Each row below holds a small network's activations on one input, seen along a few directions.
Each table varies a few parts of the input and shows all the possible inputs, shuffled.
A made-up example of a description, with smaller parts first: one of 3 separate values, together with either a single point or one of 9 places around a ring or (one of 4 places along a line, together with one of 8 places around a ring).
Shared parts are said once, and a part with two or three values counts as separate values.
In the rows, zero is written as 128.

Other details of the inputs shift rows strongly along two fixed directions, in all tables alike. That doesn't count.

A family of inputs:
R1: [133 125 134 110 162 115 138 127 163 130 144 140 148 106 146]
R2: [165 131 138 133 205  88 128 118 154 126 159 163 153 115 140]
R3: [109 124 129 151  91 130 114 124 111 125 111 101 104 143 126]
R4: [160 120 126  79 135 151 188 129 111 153 132 161 149 143 107]
R5: [ 98 131 139 167 121 111  76 122 143 100 130 100  97 107 148]
R6: [154 124 150 137 194  79 142 119 172 119 146 148 150  97 157]
R7: [146 128 124 118 201 110 128 121 170 142 160 169 161 114 152]
R8: [ 43 128 123 151  41 157  58 130 119 114 104  56  84 130 139]
R9: [112 128 114  98  76 182 129 132  80 136 118 118 105 158  94]
R10: [144 125 132 142 170  94 129 121 147 134 137 137 143 131 140]
R11: [171 158 100 166 184  90 122 155 177 118 136 158 185  89 135]
R12: [176 118 139 106 137 127 197 129 100 142 118 158 133 149 104]
R13: [ 87 128 121 143 122 124  84 121 161 128 135 103 127 114 157]
R14: [140 120 115 103 109 169 164 126  96 159 122 160 127 160 110]
R15: [128 126 119 120 167 115 124 123 160 146 146 141 156 128 146]
R16: [104 135 135 154 140  94  72 121 152 103 141  90 123 111 145]
R17: [162 120 114  88 141 162 185 125  98 168 129 181 148 167 107]
R18: [125 127 130 131  87 150 130 132  80 121 109 112  91 156  99]
R19: [ 50 138 118 130  49 156  49 132 115 101 118  45  89 130 124]
R20: [112 135 140 155 158  98  75 121 154  99 148 108 116 100 145]
R21: [177 114 132 123 138 139 195 123  86 163 115 185 132 168 107]
R22: [112 127 151 158 139  91 101 122 166  99 133 105 114  87 159]
R23: [ 48 127 138 140  37 157  73 134 122  98 102  56  75 108 139]
R24: [133 126 134 149 172  90 115 117 157 128 140 130 143 122 151]
R25: [124 116 144 130  63 150 160 132  78 127  92 113  92 149 105]
R26: [ 97 124 112 108  61 176 129 131  86 143 105  99 108 168 106]
R27: [107 132 150 147 137  96  89 125 157  90 138  90 112  87 145]
R28: [173 111 128 124 133 132 197 122  91 172 111 175 143 176 110]
R29: [ 89 128 138 136 124 117  90 124 174 108 137 101 121  85 164]
R30: [159 125 132 137 200  85 135 116 160 139 153 154 162 122 143]
R31: [102 123 127  98  56 175 144 135  88 127 103  99 100 146 106]
R32: [125 128 135 142 130 123 116 124 118 117 126 122 110 133 128]
R33: [132 167 105 180 140 109  74 161 164  84 128 120 141  72 132]
R34: [169 121 124  70 132 153 198 130 102 156 131 167 153 151 101]
R35: [159 129 149 129 196  77 135 120 168 114 155 145 154  95 148]
R36: [146 115 117 101 106 174 180 127  84 169 114 172 130 171 106]
R37: [160 159 114 159 152 100 124 162 169  94 126 138 161  69 129]
R38: [154 126 113  79 113 173 171 130  79 157 127 161 136 171  91]
R39: [108 125 111 101  72 174 133 131  85 145 114 107 116 166  98]
Description of these inputs: one of 3 separate values, together with either a single point or (one of 2 separate values, together with one of 6 places along a line).
- The inputs of R10 and R18 match in every part but the choice among 3 separate values. If R16 is changed in the same way as R10 into R18, which row does it become? => R2
- Which other rows does R28 become when the choice among 3 separate values takes its other values? List them by row number. => R21, R25

A family of inputs:
R40: [100 119 124 118  46 177 139 131  72 139  92 101  88 170 102]
R41: [163 127 110  95 111 164 191 140  95 155 116 164 149 155  97]
R42: [138 107 120  66 117 172 186 118 100 178 131 163 138 171 114]
R43: [165 136 122 130 196  99 149 136 174 136 148 173 178  98 146]
R44: [ 73 133 139 140  60 142  83 136 122  88 106  61  80 107 129]
R45: [131 108 140  90 208 112 137  95 174 163 174 170 165 126 169]
R46: [163 117 123 114 121 147 184 125  81 163 113 166 133 178 101]
R47: [156 117 135 135 200  91 147 112 169 151 150 172 166 118 159]
R48: [116 134 141 147 129 106 100 131 142  98 128 106 115 102 138]
R49: [120 148 119 156 126 116  91 143 147 100 127 108 129  95 129]
R50: [110 151 113 161 116 121  72 143 144  94 127  99 122 100 127]
R51: [123 135 142 154 133 102 102 131 138  92 128 101 108 103 133]
R52: [171 126 144 128 199  86 157 122 167 130 151 168 161 100 146]
R53: [178 124 129 107 118 141 195 133  81 144 113 158 131 160  91]
R54: [103 144 113 139 126 128  86 137 155 113 133 109 134 104 141]
R55: [108 130 133 159 131 107  89 120 142 117 131 107 117 122 146]
R56: [113 147 115 148 129 124  82 144 148 106 132 110 132 104 133]
R57: [170 118 124 121 126 143 186 125  77 157 113 162 126 178  96]
R58: [ 96 122 127 128  34 174 127 131  63 129  93  89  77 168  95]
R59: [ 79 117 133 113 139 127  80 106 151 133 151 100 121 132 153]
R60: [112 129 142 141 124 110 106 128 148 102 129 102 117  97 143]
- Describe the family of inputs behind these rows. => either one of 3 separate values or one of 6 places around a ring or (one of 2 separate values, together with one of 6 places along a line)
- Start at R41 and move only the place on the ring of 6, one step at a time. The first step leads to R54. Which rows follow, in order? => R56, R50, R49, R43

A family of inputs:
R61: [ 51 124 127 127  64 156  64 119 115 119 121  61  85 144 134]
R62: [154 108 124  78 150 151 193 116 116 179 135 178 159 163 123]
R63: [ 91 124 134 109 133 127  95 120 159 124 146 107 129 108 154]
R64: [171 130 112 121 107 155 193 146  89 150 101 168 139 154  96]
R65: [ 85 127 130 116 124 132  78 117 144 119 145  97 116 122 144]
R66: [120 145 117 134  54 163 115 151  71  99 100  91  89 139  81]
R67: [178 139 126 128 183 104 158 140 156 123 143 169 163  96 128]
R68: [166  97 158 104 152 120 203 105 103 160 126 169 125 161 126]
R69: [ 90 114 128 111 100 154 118 115 128 147 128 118 117 140 142]
R70: [168 136 110 117 100 162 175 146  72 141 106 155 130 162  80]
R71: [ 91 116 125 118 106 150 105 110 120 145 132 115 113 151 137]
R72: [170 137 116 148 170 109 150 136 138 138 130 169 157 127 128]
R73: [110 147 131 196 157  73  56 135 182  86 135  97 128  76 160]
R74: [175 140 131 133 163 100 158 142 143 112 131 150 154 101 121]
R75: [179 140 125 155 170  93 148 138 136 119 130 154 151 116 121]
R76: [ 83 119 133 120 130 126  94 113 163 132 142 106 126 116 162]
R77: [153 114 128 103 216 105 150 106 167 169 166 182 178 136 155]
R78: [162  99 154 109 138 127 191 103  80 158 122 159 112 180 112]
R79: [117 144 138 193 184  56  66 134 215  87 144 112 147  51 181]
R80: [ 71 120 116  92  16 206 112 126  51 135  99  74  70 185  88]
R81: [102 151 127 158  64 132  78 147 100  73 106  62  85 112 102]
R82: [106 143 118 138  55 163 112 153  96 104  97  93  99 124 102]
R83: [ 71 127 139 136 179  92  48 109 218 108 168  99 138  70 195]
R84: [208 131 123 125 157 117 211 142 111 144 117 186 162 136 102]
- Describe the family of inputs behind these rows. => one of 2 separate values, together with either a single point or one of 5 places along a line or one of 6 places around a ring
- The inputs of R67 and R66 match in every part but the choice among 2 separate values. If R64 is changed in the same way as R67 into R66, which row does it become? => R72
